Each row below holds a small network's activations on one input, seen along a few directions.
Each table varies a few parts of the input and shows all the possible inputs, shuffled.
A made-up example of a description, with smaller parts first: one of 4 places along a line, together with either a single point or one of 11 places around a ring or (one of 3 separate values, together with one of 5 places around a ring).
Shared parts are said once, and a part with two or three values counts as separate values.

Other details of the inputs vary at random and push rows far along two fixed directions, the same in every table; ignore that.

A family of inputs:
x1: [-39  70  56  54  59 -11  42  29   2  25  -8]
x2: [-34  11  15 -30  66 -33  63 -15  72  17 -51]
x3: [  7 -16 -41 -64 -37 -17  -5 -60  17 -28 -17]
x4: [-24  19  38  32  32  26  57  67   4 -17  14]
x5: [-37  34  40  67  91 -14  50  15  -1 -13  -1]
x6: [ 14   4  -6  27 -24   6 -38  20 -12  11  19]
x7: [ 10   2  -2  25 -30  16 -28   7 -31  25  13]
x8: [ 16 -27  18  12  -3  34 -36   4 -23  16   6]
x9: [ 15 -28 -28 -80 -22   5 -18 -42  39   5 -23]
x10: [ 18 -29 -47 -55 -29  -2  10 -73  16 -15 -13]
x11: [-42  34  59  40  51  28  93  57  -5   0   0]
x12: [-35  45  23 -38  39 -34  75 -23  61  26 -30]
x13: [ 12 -12  17  -1  -5  25 -40  14 -21  14  24]
x14: [ 24   8  -9  28 -21  -2 -37  17 -23  -3  11]
x15: [ 20 -21  14  11  -6  17 -39  20  -7  10  25]
x16: [  1  19  22  46  14 -17  -5  17 -18 -17   0]
x17: [ -5 -28 -15   1 -17  39   0  61 -20 -20  28]
x18: [ 14  -6   3  27 -24   2 -26  -3 -46  -7   4]
x19: [ 13  -8 -43 -65 -43 -26  -8 -49  15 -18 -26]
x20: [  0 -20 -12  29  -4  -2 -35   5 -32 -27  15]
x21: [ 12 -12   0  30 -11   2 -33  -1 -25 -31  18]
x22: [ 16 -23  18   9 -11  27 -29   6 -26  24  19]
x23: [ -1 -11   0 -10 -24  52   0  49 -27 -21  30]
x24: [-22  19  27 -29  58 -29  65 -21  79  13 -48]
x25: [  6 -12 -13  28 -10 -11 -37  16 -34 -17   7]
x26: [  2  -4 -18  25 -17   2 -40  26 -19  15  16]
x27: [ 11 -10  10  15 -23  20 -25   7 -27  26  25]
x28: [-24  50   9 -17  29 -45  85 -34  41  21 -56]
x29: [ -5  17  21  35  35  14   0  -5 -25 -20  17]
x30: [ 14 -13 -66 -56 -40 -33  -9 -30  26   1 -27]
x31: [ 16  -8   6  17 -18  10 -35  21  -8  12  31]
x32: [  5  -5 -28 -36   8 -22  31 -52  45 -24 -16]
x33: [ 10 -27 -41 -54 -43 -15   6 -67  12 -18 -22]
x34: [  3 -16  -6  15 -10   7 -37  26 -15  17  28]
x35: [ 10 -42 -43 -73 -24 -14 -11 -28  42  14 -13]
x36: [ -2  39  18  33  12  -3  -6  18 -27   4   0]
Description of these inputs: one of 4 places along a line, together with either a single point or one of 8 places along a line.
- The inputs of x15 and x22 match in every part but the place on the line of 4. If x32 is changed in the same way as x15 into x22, which row does it become? => x10
- Change only the place on the line of 4 in x14. List by row number the other rows that result. => x28, x30, x36
- Change only the place on the line of 8 in x9. List by row number the other rows that result. => x1, x3, x12, x13, x19, x29, x36
- List by row number the other rows that have the place on the line of 4 in common with x30. => x2, x5, x17, x20, x25, x26, x34, x35
